A small network was shown many inputs. Here are its activations along a few directions, one row for each input.
In each table, some parts of the input vary, and every possible input appears once, in random order.
Descriptions start from the smaller parts, as in this example, which fits no table here: values(2) and (point or ring(9) or (line(4) and ring(5))).
Shared parts are said once, and a part with two or three values counts as separate values.

Rows:
row 1: [-12 -33  18   0 -43  12  18 -14  12  -6 -52  -7 -24 -33 -22 -40 -15]
row 2: [ 22  -4   7 -11 -48  -3   1 -28   2 -17 -26   9  -2 -75 -24  -6 -12]
row 3: [-44   3   1   2  62  14   2   3 -32  -4   8 -11  15  69  27 -10  35]
row 4: [-12 -30  -6 -28 -28   9  12  18   3  12 -56   3  -7 -23 -34 -33  17]
row 5: [-53 -30  11 -11  19  14  36 -23  -4 -21 -32 -27  -9  49  15 -37  25]
row 6: [  7  61  -1  39  51  12 -36  -7 -24  -4  72   8   8  14  20  28 -27]
row 7: [-37  16  11  21  60  29   1  15 -28   3   5  -2  10  71  24  -7   9]
row 8: [ 26 -59  16   6 -55 -68  20   7  76  30 -14 -13 -21   8  10  16 -16]
row 9: [ 46  56 -23  -5  -1  16 -37  21 -22   3  56  33  18 -47 -12  40 -16]
row 10: [ 45  34  -5  10 -10   1 -22 -26 -16 -29  62   9   4 -54  -1  29 -17]
row 11: [ 30 -40  16   9 -46 -62  12  34  74  50 -25  -3 -19   9   2  21 -25]
row 12: [  5  39  -1  37  43   3 -27 -36 -22 -27  78  -5   8  16  29  22 -17]
row 13: [ 25  18   7 -10 -40   5  -8  -2   1   3 -34  20  -3 -72 -33  -1 -21]
row 14: [ 27 -55 -12 -23 -42 -73  10  39  64  43 -23  -5  -2  17   4  23  18]
row 15: [ 47  58  -6  13  -1  10 -32   4 -17  -6  55  22   5 -54  -7  34 -27]
row 16: [-50 -12   4  11  50   6  13 -23 -27 -26  17 -29   9  68  36 -16  27]
row 17: [ 15 -17 -13 -27 -47 -11   8 -23  -5 -20 -20   0   4 -70 -27  -2  11]
row 18: [ 33 -42  -1  -8 -47 -60  10  49  70  52 -29   4  -7  17   0  24 -11]
row 19: [ 18 -68  -4 -12 -52 -78  24  11  68  23 -10 -20 -12  12   8  19   6]
row 20: [ -6 -14   4 -14 -36  24   8  29   8  20 -62  13 -14 -22 -37 -30 -10]
row 21: [-39  -3  17  -4  28  37  23  15  -3   8 -48   0  -9  53   5 -31   9]
row 22: [ 38  21 -29  -9  -6  -8 -18 -24 -23 -33  69   1  13 -46  -2  34   8]
row 23: [  4  40 -30   6  57   4 -34  -3 -33  -4  74   7  26  21  20  31  13]
row 24: [ -8 -12  18   2 -35  19  10  13  12  14 -60   4 -25 -31 -31 -35 -24]
row 25: [ 22  -3 -21 -39 -34  -2  -6   6  -6   4 -29  17  15 -65 -35   3  19]
row 26: [ 28  17  -9 -27 -41  11 -11  17  -4  12 -36  30  10 -66 -40   5 -10]
row 27: [-19 -44  -1 -17 -40   2  24 -11   6 -10 -47 -13 -15 -28 -25 -38   8]
row 28: [-40   0  22  33  47  17  10 -27 -20 -23  13 -23   2  64  37 -18   6]
row 29: [-46 -14   6 -20  32  22  23   4 -10   1 -42  -9  -2  53   8 -33  36]
row 30: [-39   0  30  12  25  32  25   1   3   3 -48  -8 -21  41   7 -36  -5]
row 31: [ -3  24 -23  16  47  -7 -23 -33 -29 -31  83 -13  18  21  27  25   5]
row 32: [ 44  37 -39 -21   6   2 -34   8 -26  -6  60  19  24 -43  -7  40  15]
row 33: [  6  58 -17  23  53  18 -38   8 -30   5  73  18  21  22  16  34 -15]
row 34: [-43 -21  29   8  16  26  33 -26   5 -15 -38 -20 -19  42  16 -41   3]
row 35: [-36  19  25  37  57  25   2   0 -23  -4   5 -10   0  60  27 -13  -3]
Question: What is each input in this table made of?
Answer: ring(5) and (point or ring(6))
Question: The inputs of row 8 and row 19 match in every part but the ring(5) part. If row 2 is changed in the same way as row 8 into row 19, which row does it become?
Answer: row 17
Question: Which other rows does row 31 become when the ring(6) part takes its other values? List them by row number.
Answer: row 5, row 16, row 17, row 22, row 27
Question: Which other rows does row 9 become when the ring(5) part takes its other values? List them by row number.
Answer: row 10, row 15, row 22, row 32
Question: Start at row 25 and move only the ring(6) part, one step at a time. The first step leads to row 4. Which rows follow, in order?
Answer: row 29, row 3, row 23, row 32

Rows:
row 36: [-24 -20  26  21  12 -12  17  24  28  29 -37 -10 -17  53  11 -14  -9]
row 37: [ 34  52 -12  15  15  12 -31  10 -10   8  52  25   9 -20  -1  37 -29]
row 38: [-35  -6   8   1  36   9  20 -28 -20 -30  10 -20   7  50  29  -9  24]
row 39: [-20  -7   1 -28 -28  33  16 -33 -17 -27 -53  -1 -12 -59 -37 -44   5]
row 40: [-31 -47  16  11  -5 -23  23 -24  23  -6 -21 -27  -9  39  21 -21   4]
row 41: [ 43  13 -11 -11 -29 -31 -18  28  22  29  -6  22  12 -34 -15  34 -12]
row 42: [-27  21  14   8  56  29   6  11 -10   7  -5   0   1  64  26  -9  13]
row 43: [ 38 -17 -10 -16 -39 -42  -4 -13  19  -1  14   3   7 -51  -6  26   7]
row 44: [-17  15 -18  12  38  10 -13 -27 -44 -33  53 -15  15   5  13   4  15]
row 45: [ -8  11  16 -11 -25  55   7  20 -24   3 -71  22  -6 -44 -40 -38  -8]
row 46: [ 34  28  -9   9  -2  -6 -20 -27 -16 -32  67  -1   5 -36   9  27  -8]
row 47: [-12  42 -12  16  51  29 -32  11 -35   4  40  13  15  26   7   5  -3]
row 48: [ 11 -29  -1 -12 -35 -26  10  47  45  43 -28   6 -14   9 -11   4  -8]
row 49: [ 14 -55 -10 -15 -44 -37  19   1  40   5 -15 -16 -14  -4  -6  -2   9]
Question: What is each input in this table made of?
Answer: values(2) and (point or ring(6))
Question: The inputs of row 45 and row 39 match in every part but the values(2) part. If row 47 is changed in the same way as row 45 into row 39, which row does it become?
Answer: row 44
Question: Which other rows does row 37 become when the values(2) part takes its other values? List them by row number.
Answer: row 46

Rows:
row 50: [-24 -32  25  -4   4  -5  31  36  29  29 -60  -9 -15  61  12 -21  14]
row 51: [ 43  -5  -3  -7 -65 -19 -15  19  21  19 -19  19 -10 -84 -39   5 -26]
row 52: [-29  54   3  21  50  74 -18  -7 -62 -20  12  12   5   4  -4 -25 -10]
row 53: [-16 -61  -6 -33 -49 -16  30  -2  28   6 -57 -12 -10 -13 -19 -28  17]
row 54: [  3   5 -28   3  32 -15 -15 -20 -16 -23  71 -14  14  21  24  21  21]
row 55: [ 16  33 -17   9  43  -8 -28  23  -1  22  58  12  12  36  20  38   0]
row 56: [ 54  32 -10  14 -25 -11 -29   9   2   1  57  20   7 -49  -6  42 -32]
row 57: [-10 -45  12 -10 -52  -1  24  19  39  24 -72   0 -26  -8 -29 -33 -16]
row 58: [  8  31 -10  29  37  -3 -26   2  -8   4  70  -2   1  21  17  24 -17]
row 59: [-27  62  -2   2  60  64 -16  14 -56  -5   2  21  15  13  -5  -8   5]
row 60: [  6  27  -7  14  35  -5 -14 -30  -8 -20  65  -8   5  12  25  22  -3]
row 61: [ 44   8 -31 -12 -22 -24 -18 -15 -10 -23  59   3  18 -49  -3  39   4]
row 62: [ 40  -4  -1 -16 -59 -21  -4 -13  16  -1 -22  10  -4 -86 -32   6 -11]
row 63: [-33  -3  19  23  37  -3  11 -31  -7 -15   6 -20   2  51  33  -7   3]
row 64: [-26   3  10  17  46  -8  -2  22   4  24   0  -1  13  76  30   6   6]
row 65: [ 61  37 -17  -4 -11 -15 -30  29   7  20  44  32  18 -31  -4  55 -15]
row 66: [-32 -37  33   5   0  -2  40 -16  20  -8 -47 -23 -21  37  17 -32  10]
row 67: [ 49   3 -11 -23 -50 -19 -15  38  25  37 -31  28   6 -65 -37  20  -9]
row 68: [-36 -22  -1   9  33 -15   8 -22 -13 -17  18 -27  10  56  29  -4  25]
row 69: [-30  33 -11  -5  46  54  -8 -27 -69 -43  23  -2  17  -2  -3 -21  23]
row 70: [ 34 -24 -21 -30 -60 -30  -4  -5   9  -3 -12   4   2 -82 -33   9   7]
row 71: [-34 -56  11 -10  -4 -10  38  -8  14  -8 -36 -29 -11  41  13 -30  33]
row 72: [ 49  31  -8   2 -21 -15 -19 -24  -2 -21  50  11  10 -55   0  40 -17]
row 73: [ -4 -35   5 -28 -41 -10  22  40  43  41 -80   7 -14   5 -23 -19   0]
row 74: [-12 -43  13 -20 -45  -8  32  -8  35   5 -70  -5 -22 -17 -21 -31  -4]
row 75: [-33  -3  14  36  39   2   1  -1  -1   4   8 -15  -1  63  28  -8 -10]
row 76: [-27  48   8   5  47  68 -10 -36 -61 -41  11   5   8  -5   3 -23   5]
row 77: [-33 -39  32  15  -4   4  34  13  24  11 -52 -20 -26  49   8 -36  -5]
Question: The inputs of row 62 and row 70 match in every part but one. If row 76 is changed in the same way as row 62 into row 70, which row does it become?
Answer: row 69
Question: What is each input in this table made of?
Answer: line(4) and (point or ring(6))
Question: Which other rows does row 60 become when the line(4) part takes its other values? List them by row number.
Answer: row 54, row 55, row 58
Question: Which other rows does row 55 become when the ring(6) part takes its other values? List them by row number.
Answer: row 50, row 64, row 65, row 67, row 73

Rows:
row 78: [ 22  24 -23  -4   4  -7 -24  -7 -19 -11  46   8  18 -25  -1  27   2]
row 79: [ 12 -45   7 -23 -63 -13  25   7  39  12 -70   0 -19 -31 -30 -21  -4]
row 80: [ -1 -57   2 -21 -66 -22  24  29  45  28 -56  -4 -27 -27 -29 -26  -6]
row 81: [ 28  27  -6   9  -1  -2 -22   5  -2   6  26  17  10 -17  -4  26 -18]
row 82: [-24  14   3  13  40  21   0 -26 -29 -26  27 -11   4  25  18  -8   9]
row 83: [-20  14  13  24  33  21  -3 -20 -19 -17  13  -7   1  29  17 -11  -6]
row 84: [ 30  19  -4  15  -4  -8 -19 -12  -2  -9  34   8   9 -21   3  24 -17]
row 85: [-22  25  10  19  38  25  -3   3 -18  -1   6   0   0  31  11  -7  -8]
row 86: [-27  18  -6   6  42  24  -7 -16 -36 -19  26  -6  12  23  15  -7  14]
row 87: [  6 -52   8 -22 -61 -44  22  15  55  32 -59  -5 -19 -26 -19 -12  -2]
row 88: [-22  26  -3   7  44  28  -8   7 -29  -3  16  -1   5  28  10  -5   9]
row 89: [ 28  30 -19  -6   9   1 -25  15 -11   6  40  17  12 -19  -3  27   2]
row 90: [ 26  19 -14   4   1 -10 -17 -18 -12 -18  45   2  11 -25   2  27  -3]
row 91: [-45 -28  16   9  40  -4  28   5  12   6 -15 -24  -5  94  37 -16  22]
row 92: [ 10 -33  15 -30 -57 -11  27  12  29  14 -79   6 -11 -38 -26 -17   6]
Question: What is each input in this table made of?
Answer: point or line(4) or (values(2) and ring(5))
Question: Start at row 92 and move only the line(4) part, one step at a time. The first step leads to row 79. Which rows follow, in order?
Answer: row 80, row 87
Question: Which other rows does row 83 become when the values(2) part takes its other values? List them by row number.
Answer: row 84
